These are the activations of a small neural network, seen along a few directions. Each row is one input.
In each table, some parts of the input vary, and every possible input appears once, in random order.
Descriptions start from the smaller parts, as in this example, which fits no table here: one of 3 separate values, together with either a single point or one of 11 places along a line or (one of 4 places along a line, together with one of 5 places around a ring).
Shared parts are said once, and a part with two or three values counts as separate values.

Rows:
x1: [-15 -24   9  -8 -10 -43 -20  30  28  13  17 -11  -1  18   3  18  -5  23
  23]
x2: [-35  31  11 -12  22  22 -24  76  26 -19  -8  38   7  34  -8   1   7 -21
  14]
x3: [ -2 -50 -25 -24 -46 -85 -17  15 -10  18 -17   0 -12   2  25 -13  -9   9
  -6]
x4: [ -5  -1  33 -14   4 -10 -22  28  12  11  27   4  30   2 -12  20   9  15
  30]
x5: [-18  47  -9  10  54  59  -5  31  29 -34   9  27  -4  33  -7   7 -14 -27
  -3]
x6: [ -2 -24   8 -36 -37 -33 -41   5 -37  22 -15  13  10  -9  -8   3   9  -2
  11]
x7: [  5   7  41 -10   8  -5 -27  36   3   6  35  10  47   3 -13  22  21  15
  27]
x8: [-21  -5  21 -16  -1 -25 -20  30  13  20  26 -10   1   8  -5  21   3  21
  25]
x9: [  0   6  -8  28  24  -7   5 -18  41  -8  26 -27 -14   9   0  20 -27  15
  11]
x10: [  7  10 -12  20  12  37  27 -44  -1  -1   4 -21 -20 -19  -1  -4   1  -1
  -7]
x11: [-33  18   2 -32 -18   4 -32  55 -10 -15 -35  54  -3  28 -13 -24   9 -37
 -10]
x12: [ -9  38 -15  12  29  79  22   1  -2 -25 -15  32 -19  21   0 -20  -6 -33
 -27]
x13: [ 12 -47 -32  10 -29 -31  29 -23  -3  10 -41 -28  -5 -11  17 -24   0   3
 -25]
x14: [ 13 -10 -34  40  -1  -4  37 -44  13  -1 -12 -29 -26 -16  23 -15 -23  16
 -21]
x15: [-14  22  -3 -14  -4  47  18  22 -21 -16 -41  39 -11  19  -8 -32   6 -36
 -32]
x16: [  8 -10   4 -10 -27  17  12 -30 -32   7 -25  -4   8 -24  -7  -6  14  -4
 -11]
x17: [-16 -27   2 -35 -37 -41 -32  12 -19  22  -8   1   0  -1  -3  -5  16  -4
   3]
x18: [ -3  -8  10 -10 -21  10  17 -22 -23   9 -21 -13  -5 -18  -3 -10  12   1
 -24]
x19: [-14 -40  -2 -27 -40 -61 -30  12  -4  14 -16   5  -2   7   9 -12   5   6
  -7]
x20: [ -5 -35 -11  -1 -14 -61  -5  30  39   6  13 -21   7  25  21   7  -5  26
  24]
x21: [ 15   1 -19  31  12  17  36 -41  14  -3  -5 -16 -20 -16  13 -12  -8   2
 -17]
x22: [ 17  19   5  21  18  46  22 -45 -23  -8   1  -2 -10 -26  -2   0  -5   3
  -8]
x23: [ 15  -3 -32  45  31 -23  19 -18  53 -11  19 -39  -6  22  17   9 -28  12
  16]
x24: [ 10  -3  15 -36 -37 -27 -37  16 -34  10   5  29  24 -13  -4   1  25  -5
   5]
x25: [  7 -31 -18   1 -26 -13  25 -23  -8  12 -33 -16  -9 -15   7 -19   6  -8
 -23]
x26: [ 25  27   2  16  14  47  25 -37 -24 -12  14  11  -2 -28   0   1  12  -3
  -5]
x27: [ 17  25   0  16  39  21   6 -18  14  -6  33  -6   5  -6 -11  23 -11  -1
  25]
x28: [ 25   8  22  -9 -10  21  11 -17 -52   1 -16   8  12 -24  -7  -7  18  -5
 -18]
x29: [ 18  32  22  22  50  27  -3  -9  -2 -16  43  -1  20  -6 -16  27 -10   8
  17]
x30: [ -3  21  12  21  41  13   5  -9  21  -7  36 -26  -4   1  -8  21 -21  10
  13]
Q: What do these inputs look like to the network?
A: one of 5 places around a ring, together with either a single point or one of 5 places along a line
Q: The inputs of x20 and x23 match in every part but the place on the ring of 5. If x2 is changed in the same way as x20 into x23, which row does it become?
A: x5
Q: Change only the place on the ring of 5 in x8. List by row number the other rows that result.
A: x10, x17, x18, x30
Q: Which other rows agree with x3 in the place on the ring of 5? List them by row number.
A: x6, x11, x17, x19, x24

Rows:
x31: [  5  15   6   7  26   9 -15   7   0  -3  23  11   6   3  -4  14   0  -5
  19]
x32: [  7   7 -15  35  27   9  27 -24  15  -6   3 -22 -19  -3  11  -3 -18   3
  -9]
x33: [-10  30   9  -3  19  32  -4  33  22 -17  18  23  13  25  -5   7   5  -5
  12]
x34: [ 14  11   1  16  21   5  -3 -13   2  -8  18  -3  10  -6  -2  11  -6   5
   8]
x35: [-19 -57   4 -40 -62 -97 -41  39   4  32 -15  -6   9   7   8  -2  12  15
  16]
x36: [  6  13   8   0   1  18   9 -16 -13  -6  -2   0   2 -11  -7  -1  -2   1
 -11]
x37: [  6   5 -19  19  -4  26  35 -36  -2  -4 -14 -12 -24 -11  13 -19  -4   1
 -25]
x38: [ 10   1  -6  25  29   9  17 -19   9  -1   6 -19  -6 -10   0   9 -12   1
   6]
x39: [ -5  18  14 -10   4  23  -3   3 -14  -1   4  13  -4  -1  -8   2   3  -7
  -3]
x40: [ 18  -6 -16  14   4  15  19 -31 -11  -2 -13  -6  -5 -17   0  -5  -4  -9
  -8]
x41: [-11  25  13 -15   4  36   2  27   1 -14  -2  24   9  19 -10  -3   7 -11
  -5]
x42: [-21 -63   0 -48 -70 -86 -43  30 -13  30 -27  -3   9   5   5 -10  18  10
   0]
Q: What do these inputs look like to the network?
A: one of 2 separate values, together with either a single point or one of 5 places along a line
Q: The inputs of x39 and x31 match in every part but the choice among 2 separate values. If x42 is changed in the same way as x39 into x31, which row does it become?
A: x35
Q: Start at x37 and move only the place on the line of 5, one step at a time. The first step leads to x40. Which rows follow, in order?
A: x36, x39, x41

Rows:
x43: [ -6  11  21  -4  23  -1 -16  58  25 -13  21  14  35  34  -6  14   9   0
  22]
x44: [-16  39  10 -13  14  54   2  -8  -7  -3   7  19 -19  -7 -19   6  -3 -14
  -3]
x45: [ -3 -18  19 -33 -46 -41 -21  13 -39  17 -27  13   5 -13  -3 -14  11  -2
 -11]
x46: [ 23  20  -7  21   5  36  23 -42 -14 -16  -3   0   6 -22   2 -11   4   3
 -22]
x47: [ 16 -30 -18  27   7 -21  25 -25  14  16   1 -37 -12 -12  15   5  -9  11
  11]
x48: [ 30   2  -3  32  36   7  12 -32   0  -2  32 -21   3  -7   7  18 -12  10
  16]
x49: [ -7 -36   9 -32 -48 -71 -34  16   2  25   6  -7  16  -6   1   5  14  20
  15]
x50: [-21  25  14  -1  33  18 -11   2  18   0  31  -8 -12   3 -15  25 -14   6
  13]
x51: [ 16  -7 -12  13 -21   6  46 -31  -7  -4 -36 -15  -8 -18   6 -21 -10   1
 -27]
x52: [-14 -11 -24  -5  -9   5  -3  -3  -6  -5 -26   7 -19  12   6 -22  -1 -17
 -27]
x53: [-12 -22 -23   4   5 -24 -15   6  21   0   2  -9 -12  21  10   4 -12   2
   6]
x54: [ -6  27  15  -9   2  31  -9  46  -6 -13  -9  44  17  15  -3  -9  21 -19
   7]
Q: The inputs of x43 and x54 match in every part but one. If x53 is changed in the same way as x43 into x54, which row does it become?
A: x52
Q: What do these inputs look like to the network?
A: one of 2 separate values, together with either a single point or one of 5 places around a ring
